Each row below holds a small network's activations on one input, seen along a few directions.
Each table varies a few parts of the input and shows all the possible inputs, shuffled.
Descriptions start from the smaller parts, as in this example, which fits no table here: one of 3 separate values, together with either a single point or one of 9 places along a line or (one of 4 places along a line, together with one of 5 places around a ring).
Shared parts are said once, and a part with two or three values counts as separate values.

Other details of the inputs vary at random and push rows far along two fixed directions, the same in every table; ignore that.

Rows:
r1: [ -6.3  26.6 -27.0   7.7  -4.6   4.8   9.6 -17.8  31.9  25.3  18.5]
r2: [ -4.4 -34.5  12.6   1.9  26.5 -67.9 -53.0  -1.8 -14.5 -13.7 -11.8]
r3: [ 28.6 -18.7   6.8 -25.4   9.8  10.0 -15.7  27.5  -4.5  63.9 -26.1]
r4: [  4.9 -23.6  46.2  45.0  -4.4 -41.5  -6.3  50.7  12.3 -11.5 -40.4]
r5: [ -9.6 -35.7 -38.3 -45.6 -20.6  44.7  15.2  39.7  33.3   7.1  16.1]
r6: [ -7.1 -19.5 -34.4 -36.7 -36.4   0.0  16.2  16.1 -26.7  30.7  25.7]
r7: [ 19.1 -26.0  -8.8 -50.6   3.2  28.7 -34.4  24.4  26.0  -9.0 -27.0]
r8: [-64.0  51.9  20.6  31.8 -20.6  36.0  43.8 -12.1  13.1 -38.5  32.5]
r9: [ -7.9   2.3 -34.4   2.3   6.4  28.5  22.2 -44.0   7.5  22.2  22.4]
r10: [-37.2  17.6  34.5  77.2  23.8 -32.0  -8.6 -19.4   9.3 -66.8 -42.3]
r11: [-64.8  18.7  -4.1   4.7 -23.9  28.6  24.7 -30.4 -40.7 -58.8  41.2]
r12: [-27.9 -11.6  31.8  18.2  -2.0  21.0  22.1 -24.4  -4.7 -35.2  28.3]
r13: [  9.7  -0.5 -24.0  29.6 -38.9  52.1  16.1  10.1   3.2   4.5  27.0]
r14: [ 11.0  -1.9  -9.3 -42.8 -13.7 -18.3 -22.6   9.1 -33.6  26.6 -24.3]
r15: [-52.2  18.5 -47.4  -4.3   5.2   4.7   7.3  -6.6 -25.1  17.7   9.0]
r16: [  4.6  19.3  57.1  53.5   3.2   0.0 -33.9 -30.3  -8.8 -88.8 -37.1]
r17: [ 35.5  19.4   9.5 -15.8 -19.6  11.8 -20.2  -5.6  17.4  20.7   1.3]
r18: [-87.5  34.3  -2.1   7.0 -17.7  20.4  43.4 -12.9 -40.9 -47.1  20.1]
r19: [ -1.4  36.2  14.7 -10.3  14.0  15.4  14.1 -33.5 -26.2 -57.9   2.3]
r20: [ 33.2 -32.2 -13.7 -36.7   3.5 -25.4  26.1  51.7  -1.7  45.0  11.4]
r21: [ -7.4 -46.0   8.9 -12.5  38.5 -39.8 -40.6  11.2  47.3 -39.4 -32.9]
r22: [ 16.1  -6.8  -6.9 -40.6 -15.3 -16.2 -31.1   1.0 -33.9  13.7 -15.9]
r23: [ -8.2  36.9 -16.6 -21.4  14.7  41.7  21.1   6.2 -27.0  -0.3   3.4]
r24: [-12.2   1.3 -27.5   1.9  12.6  13.6  25.3 -30.7   9.2  30.5   7.4]
r25: [ 19.8   0.8 -34.6   3.8  -1.2  15.8 -22.4  -5.4  32.0  42.3  36.9]
r26: [ 14.4 -22.5 -36.2  -2.1  13.7  25.1  -7.8 -18.0   9.9  46.0  26.9]
r27: [ 26.5  29.2  -6.7 -20.7 -22.8  25.8  -4.1   1.2  16.4  38.3   1.3]
r28: [ 62.5  -7.3 -13.6  -2.5 -21.7   7.0 -20.8  30.1   5.6  45.9 -44.9]
r29: [  2.8  36.9 -20.3  22.5 -22.2  59.0   6.2   6.1 -10.1   7.2 -24.1]
r30: [ 27.5  31.1 -25.5  14.2 -35.6  56.0   3.5 -19.2  -6.6  -4.2 -12.5]
r31: [ -5.2  -9.4 -57.4 -25.9  -7.6  -9.6  -7.0  -9.7 -16.6  37.4  13.3]
r32: [ -0.4 -44.1  26.8 -25.6  -6.8 -77.7 -10.4  38.8 -18.2  11.5 -22.0]
r33: [-13.3  11.9  31.2  70.0  13.4 -32.7  -9.6 -44.5  13.2 -79.3 -31.7]
r34: [ 12.0 -26.1  37.1  -7.1  17.3 -51.6  15.0  18.5  -5.2 -32.7   3.5]
r35: [ 31.1  -2.1  -9.4 -27.4 -10.1  36.9   0.6 -17.7  -7.7  36.0   0.0]
r36: [ 19.7  27.5   2.8  -5.8 -16.6  41.3 -23.5 -13.3   9.7   5.6  20.2]
r37: [-11.8   4.9  74.4  22.7  25.4  -4.3 -25.4 -47.7 -14.0 -74.5 -18.4]
r38: [ 32.0 -10.6 -53.2  27.8  -9.1  28.0 -19.3   1.2  14.3  34.6   8.9]
r39: [-26.5  13.3 -21.5 -11.4   3.8  27.5  53.8  27.7 -16.0   4.5  31.0]
r40: [ 16.7 -17.0 -37.4 -19.6  39.3 -24.8  -1.4  40.7   4.0  56.8   1.4]
r41: [-36.0  48.1 -29.7  57.2 -10.6  35.4  33.0 -49.7   6.3 -45.3  -4.3]
r42: [ 20.2 -19.9 -28.3 -25.4  -2.5  21.8  19.7  30.2 -10.7  21.9  47.5]
r43: [ 14.9  -6.1 -22.0  -9.6  31.9 -25.3   4.5  -7.1   2.3  -0.5  10.7]
r44: [-40.3  37.3  18.7  29.6 -24.9  44.7  25.7 -29.4  14.3 -48.8  53.8]
r45: [ -5.0 -34.2  53.4   4.9   8.1 -42.7  17.6   6.8   7.2  -6.5 -15.7]
r46: [  2.9  11.9  -2.9  -1.9 -36.1  19.0  22.6   2.5  25.6  16.0  39.2]
r47: [ 13.2 -16.0  37.7  38.5 -16.0 -35.5   6.5  25.6  13.3 -21.3 -32.6]
r48: [  7.9 -13.3  60.9  11.3  -4.8 -59.4  -4.4  24.3  33.4  -7.9  -9.2]
r49: [ 40.5 -15.6  41.5 -15.3  36.1 -35.8 -42.3  10.0 -16.7 -31.4 -16.0]
r50: [ 28.8  -9.0  15.2 -23.5   3.5   5.4  -3.5  -4.3  -3.5  34.3 -24.4]
r51: [-34.3  -0.3  -6.0   1.8  -9.8  40.2  48.2   8.9  -3.9  25.2  21.6]
r52: [-52.1  25.1  55.1   6.6  15.9 -32.7 -23.3 -18.1 -43.1 -70.5 -39.7]
r53: [ -9.3  -8.8 -10.0  -7.5 -22.2  36.9  44.5 -14.6  -0.2  16.5  32.5]
r54: [  0.2   8.7 -47.3  -5.1  25.3  26.1   8.5 -15.9  -6.8  -1.4  42.5]
r55: [  7.8  23.8  26.3  -2.3  -1.8   4.7 -20.2  16.3  14.2  19.1 -16.4]
r56: [ -6.2 -20.3 -11.9   4.9  28.6 -10.2   1.0   6.4  11.3  51.2  -8.1]
r57: [-38.5  52.8  -9.7  32.2  -4.9  24.8  20.5 -62.8  23.3 -41.1  33.8]
r58: [ 27.0 -32.6  26.2 -29.9   5.7 -46.5 -67.4  17.4 -31.6   2.4 -27.0]
r59: [  4.8 -23.5 -44.8 -31.6   2.5 -41.3 -15.9  15.9 -11.0  57.8  -9.3]
r60: [ -6.7  -3.2  35.3  26.7  30.5 -60.8 -30.8  14.3  36.0   6.5 -20.3]
r61: [ 30.9 -15.1 -11.7  20.1 -38.2  10.5  14.1  22.9  11.9  18.2   0.8]
r62: [ 46.8 -15.3  32.5 -31.8  29.7 -50.0 -21.2  26.8 -11.4   4.0 -36.9]
r63: [ 10.1 -17.1  16.7  -0.9  50.8 -72.3  -6.1   6.3   6.6 -14.6 -21.2]
Description of these inputs: one of 3 separate values, together with either a single point or (one of 4 places along a line, together with one of 5 places along a line).
- Changing only the choice among 3 separate values turns r26 into r37. The same change can be made to r54. Which row results? => r49
- Changing only the choice among 3 separate values turns r46 into r57. The same change can be made to r6. Which row results? => r31
- Change only the choice among 3 separate values in r55. List by row number the other rows that result. => r8, r60
- Change only the choice among 3 separate values in r35. List by row number the other rows that result. => r9, r53

Rows:
r64: [-20.0 -28.4  40.5  -2.8  24.6 -56.5  -8.2  19.7 -10.0 -50.0 -26.3]
r65: [ 35.7  -9.9  25.7  -8.7  33.6 -36.9 -45.9   6.4   7.6   5.7 -41.2]
r66: [ 28.4 -14.5  20.9  -4.4   8.6 -13.8 -34.8  12.9   0.5 -22.5 -39.3]
r67: [ 60.9 -11.3 -33.3 -31.7 -23.9  17.5 -23.0  36.7 -12.7  88.7 -24.2]
r68: [ -3.9   3.6 -50.4  15.4 -13.7  44.2  18.5 -15.2  22.3  23.7  42.1]
r69: [ 23.8 -19.8 -45.3   7.2 -33.3  28.7   6.4  31.0  21.4  44.1  20.2]
r70: [  3.6 -16.4 -46.6 -42.5 -33.1  12.9   8.8  29.5 -21.2  64.7  24.6]
r71: [ 37.0 -12.8  25.5 -10.5  10.5 -22.5 -40.7  28.3  -1.5   9.7 -50.5]
r72: [-44.9  23.0  17.5  49.2  20.0   9.7  20.6 -45.2  26.3 -68.4   7.1]
r73: [  4.9 -17.0  41.8  33.1 -16.6 -41.2 -18.0  12.6  18.3  -9.2 -17.9]
r74: [-26.9  19.3 -62.2 -32.8 -19.3  37.8  30.1 -18.5 -23.2  34.7  53.5]
r75: [-19.9  54.8 -29.5   1.2 -20.3  60.3   8.2 -60.1 -19.1 -20.5  29.3]
r76: [-63.3  33.5  18.5  14.3  -2.5   4.0  38.1 -26.1 -38.9 -52.8  -0.6]
r77: [-62.2  44.7  -8.3   8.5  11.2  11.0  43.6 -45.6 -34.4 -41.4  22.6]
r78: [-66.8  31.6  16.6   7.6  33.5  -9.1  27.9 -35.5 -17.9 -63.0   5.8]
r79: [-23.1  55.9  13.8  23.1  10.5  19.9   5.7 -59.5 -22.4 -51.4 -10.2]
r80: [-22.9  30.0 -23.3  26.3 -18.5  48.6  34.8   2.3  13.4   2.1   7.8]
r81: [ 24.3 -13.2 -60.3  -1.7 -28.6  45.5  17.9  37.5  27.4  56.9  15.9]
r82: [ 32.8  -5.6  75.9 -10.1   9.1 -13.8 -19.4   2.1   9.9 -33.3 -13.2]
r83: [ 58.2 -44.5  20.2 -13.4   1.2 -40.0 -60.3  35.1   0.0   9.6 -36.9]
r84: [-41.5   2.4  38.2   3.6  20.3 -32.6  10.2   6.3 -19.8 -48.1 -22.4]
r85: [  3.8  29.9 -64.9 -21.6  -5.3  80.6   8.5 -32.2  -1.3  18.1  24.2]
r86: [ 19.2 -60.5  14.1 -24.4   8.4 -64.0 -27.4  48.8  -9.9  11.6 -14.3]
r87: [-43.2  28.9  16.4 -17.7 -10.2  44.5  60.5 -23.4 -13.9 -40.5  49.4]
r88: [ -2.6  -3.1  44.5  44.0  -2.0 -37.0  -0.3   9.6   9.9 -11.3 -32.0]
r89: [  2.7  -3.3  49.6  46.1  25.6 -64.2  -9.9  -6.0  18.4 -19.1 -28.0]
r90: [  9.4   3.9  38.1   6.3 -12.8 -17.1 -35.9 -10.6 -13.6 -28.9 -28.1]
r91: [ 63.5 -25.5 -69.1 -44.6 -11.1  35.8 -32.5  16.1   4.4  86.6  18.2]
r92: [-11.0 -18.2 -35.7 -34.0  18.5   0.3  10.4   5.5  -3.4  23.0  19.4]
r93: [-35.5  47.0 -37.4  26.7  -1.6  58.4  43.6 -30.5  18.6  -2.5  28.3]
r94: [ 26.9 -25.8  15.3  17.5   1.2 -49.4 -25.3  12.1  27.7  30.3  -3.3]
r95: [ 24.3 -26.6  85.6  22.9   9.6 -44.7   0.1  21.3  39.7 -22.6  -6.1]
r96: [ 28.4 -51.9 -52.3 -52.1   6.7 -17.0 -12.4  34.9  -2.4  76.0  26.3]
- What is each input in this table made of? => one of 3 separate values, together with either a single point or (one of 2 separate values, together with one of 5 places around a ring)
- Changing only the choice among 3 separate values turns r94 into r75. The same change can be made to r72. Which row results? => r85
- A walk changes only the place on the ring of 5. It starts at r73 and steps to r69. List the rest of the walk in order. => r81, r80, r88
- Change only the choice among 3 separate values in r64. List by row number the other rows that result. => r66, r81
- Change only the choice among 2 separate values in r90. List by row number the other rows that result. => r75

Rows:
r97: [ -9.5  17.5 -65.5 -36.2 -19.9  57.4  27.3  12.3  -8.0  52.5  28.4]
r98: [ 57.5 -43.7  22.7 -34.6  14.2 -55.2 -46.3  37.7 -11.6  40.9 -33.0]
r99: [ 11.9   7.4 -44.7 -16.8   3.6  19.3   2.4 -13.4  -8.5  35.8  18.7]
r100: [-24.0  27.3  18.3  51.5  -9.2  -3.7  17.5 -14.6  -4.9 -28.7 -18.8]
r101: [ 14.3  14.9  12.5   1.5 -17.2  31.3  12.1  -2.1   4.7   1.5   6.0]
r102: [-10.7  12.5   5.2  32.5  12.8   8.1  -1.5 -27.0   9.8 -45.6  -4.7]
r103: [-37.9  11.1  15.4   2.0  -6.7  10.9  32.7 -12.5 -22.8 -47.0  18.5]
r104: [-19.4  14.6  35.9   8.0  12.0 -26.7 -19.5 -27.4 -18.8 -51.2 -18.0]
r105: [-10.0 -19.8 -24.8 -14.4  -9.8  -3.4  11.5  14.8  -0.8  27.4  22.6]
r106: [-12.8  24.3   9.9  17.0  -8.7  36.3   8.5 -23.7  -9.0 -53.8  -5.7]
r107: [ 55.3 -41.5  -1.5 -13.6  -3.8 -27.9 -46.5  43.8  17.0  40.9 -29.9]
r108: [-38.0  10.5 -20.8   7.6   0.1  15.2  39.0 -19.9  -6.5 -21.1  35.6]
r109: [ -3.7 -11.6  44.6  -8.2  23.7 -37.9  -6.2  14.2 -10.0 -25.6 -27.2]
r110: [ 10.5   2.4  26.9  26.3  11.6 -13.1  -2.3 -10.1  25.0 -11.5  -1.6]
r111: [-10.0   2.4 -38.5 -21.8  -0.3  20.9  12.6   9.0   1.0  38.7  13.0]
r112: [-15.5   4.7  30.3  33.6  10.4 -13.8 -19.6 -22.4   9.8 -57.3 -21.5]
r113: [ 36.9 -51.3  16.8 -17.7  38.7 -72.7 -29.9  43.9  17.6  41.6 -28.2]
r114: [ 15.7   5.2 -16.4   1.7 -17.6  27.5   2.3   2.3  22.3  38.0  14.7]
r115: [-34.6  -4.7  29.8   7.8   0.6 -27.1   8.0  -2.8 -10.4 -46.4   4.3]
r116: [  2.0  19.9 -72.8 -28.8 -20.8  55.7  10.0 -14.3 -13.8  55.3  31.5]
r117: [ 22.1  -1.9  16.8   2.6 -13.3  -0.9 -12.2  12.3  18.1  15.5  -4.6]
- What is each input in this table made of? => either a single point or (one of 4 places along a line, together with one of 5 places along a line)

Rows:
r118: [  2.8   2.1 -57.6 -56.9 -13.0  41.9  13.6   3.3 -35.7  52.5  23.2]
r119: [-14.2   6.7  59.3  35.1   7.9 -36.9 -11.2   0.9   3.7 -45.0 -40.9]
r120: [-29.0  39.3 -42.9  16.4  -7.0  48.5  21.2 -28.5   1.6   6.1  13.5]
r121: [-10.1   5.7  46.1  29.3  30.2 -22.0  -4.4 -29.8  18.0 -57.6  -8.4]
r122: [ 37.4 -43.0 -10.7 -31.0   3.7 -49.6  -8.4  50.0   4.2  77.8   1.9]
r123: [  3.8 -32.0  49.0  -5.9  31.4 -61.5  -9.6  23.1   8.1 -16.5  -8.7]
r124: [ 25.4 -51.4  -8.5 -34.4   0.8 -35.7 -20.5  45.9   7.6  45.2   6.8]
r125: [ -2.0  11.9 -49.4  -5.6 -17.4  52.4   9.2 -18.1  12.9  16.8  33.6]
r126: [-14.3   5.6  39.3  22.7 -11.1   3.5  -4.0 -12.5   7.5 -53.5  -2.7]
r127: [ -4.3  46.8 -25.0 -20.7 -25.6  68.0  15.7 -24.9 -24.5  -8.1  11.3]
r128: [ 26.2 -15.2  13.2  13.2  15.9 -39.6 -19.5   4.9  16.5  25.6 -12.7]
r129: [ 14.3   8.3 -61.1  -6.3 -40.5  64.9  16.7  16.3  -5.3  39.9  18.2]
r130: [ -4.5 -39.2  32.5   3.6  20.5 -68.4 -19.5  20.0  -6.8 -28.5 -28.4]
r131: [-29.4  16.3  13.1  41.2  12.4  -4.6  -5.3 -36.1  -2.5 -68.6 -12.9]
r132: [-20.4  39.1  -7.7  11.5 -18.7  70.0  43.7 -26.1   4.8 -23.4  29.0]
r133: [  9.2 -17.1 -53.7 -35.4 -10.1   6.3  12.9  40.4  -3.3  80.5  11.4]
r134: [-43.7  56.1  21.6  19.4  17.9  21.4  -0.9 -71.3 -25.0 -87.9  -2.4]
r135: [ 53.1 -39.9  42.6   3.6   2.9 -58.4 -29.6  42.6  18.2  44.5 -31.7]
- Changing only one part turns r135 into r122. The same change can be made to r126. Which row results? => r124
- What is each input in this table made of? => one of 3 separate values, together with either a single point or one of 5 places around a ring
- List by row number the other rows that have the choice among 3 separate values in common with r120. => r121, r125, r128, r131, r134
- Change only the choice among 3 separate values in r120. List by row number the other rows that result. => r119, r133
